Each row below holds a small network's activations on one input, seen along a few directions.
Each table varies a few parts of the input and shows all the possible inputs, shuffled.
A made-up example of a description, with smaller parts first: line(4) and (point or line(9) or (values(2) and ring(5))).
Shared parts are said once, and a part with two or three values counts as separate values.
(in the rows, 128 means zero)

Other details of the inputs shift rows strongly along three fixed directions, in all tables alike. That doesn't count.

A family of inputs:
r1: [115 121 140 152 152 120 129  84 150 147 155]
r2: [110 130 154 109 119 140 126 201 126 166 148]
r3: [148 138 129 103 132  96 141 160 100  50 130]
r4: [146 132 132 131  18 145  70 152 134 166  98]
r5: [123 129 117  95 135 147 135 185 153 160 120]
r6: [101 133 115 120 124 120  94 193 165 150 118]
r7: [138  82  96  72 144 122 158 128  82  70 139]
r8: [104 129 158 166 154 105 101 100 140 132 152]
r9: [145 138  66 111 133 110 167 125 108  77 135]
r10: [106 142 152 150 147 101 115  86 146 143 155]
r11: [128 124 125 135 184 140 134  91 152 134 121]
r12: [125 112  96 112 145 149 120 185 155 160 120]
r13: [ 93 154 142 158 144 103 131  82 131 149 148]
r14: [113 109 146 168 158 123 116  99 142 133 151]
r15: [125 120 153 146 188 135 127 115 136 119 112]
r16: [160 111  91 126 119 105 142 133 102  76 175]
r17: [120 115 105 115 120 156 128 174 150 176 159]
r18: [140 152  94 105 115  69 132 128 132  64 143]
r19: [126 119 163 153 168 130 134  99 121 136 149]
r20: [137 162 112  93 125  94 173 142  90  67 126]
r21: [115 116 135 156 177 122 117 102 156 120 115]
r22: [114 136 143  95 135 136 126 202 137 148 112]
r23: [103 140 117 147 167 120 148  83 146 136 111]
r24: [119 102 109 132 129 156 114 189 141 165 155]
r25: [116 112 144 161 158 117 122  93 143 143 152]
r26: [125 127 159 142 163 135 140  93 129 143 152]
r27: [146  76 164 124  83 193 106  56  79 152  88]
r28: [125 114 164 159 169 135 127 108 120 129 148]
r29: [110 139 151  99 113 142 134 189 132 165 152]
r30: [145 131  75 125 112 108 168 120  91  84 171]
r31: [170 113 137 157  96 176  86  78 126 123  54]
r32: [135 155 122 108 108  95 173 137  75  80 163]
r33: [112 145 140  86 131 139 135 193 146 153 117]
r34: [109 126 155 116 120 144 119 204 124 155 147]
r35: [128 124 152 139 185 130 134 107 136 127 113]
r36: [177 163  88 114  13  99 119  93  95  63  74]
r37: [139 130 105 132  18 165 111 134 124 177  92]
r38: [118 129 129 139 171 119 131  85 163 130 119]
r39: [144 140  99 117 113 103 174 131  85  87 168]
r40: [104 137 113 113 123 114 101 188 165 156 119]
r41: [163 122 141 153  83 150  91  67 139 127  54]
r42: [158 146 146 142  85 170 125  66 110 137  47]
Description of these inputs: values(2) and (point or (line(4) and line(5))).
Question: Changing only the values(2) part turns r4 into r40. The same change can be made to r34. Which row results?
Answer: r3
Question: Which other rows does r8 become when the line(5) part takes its other values? List them by row number.
Answer: r14, r24, r28, r34
Question: Which other rows does r5 become when the values(2) part takes its other values? List them by row number.
Answer: r26
Question: Which other rows does r10 become when the values(2) part takes its other values? List them by row number.
Answer: r18
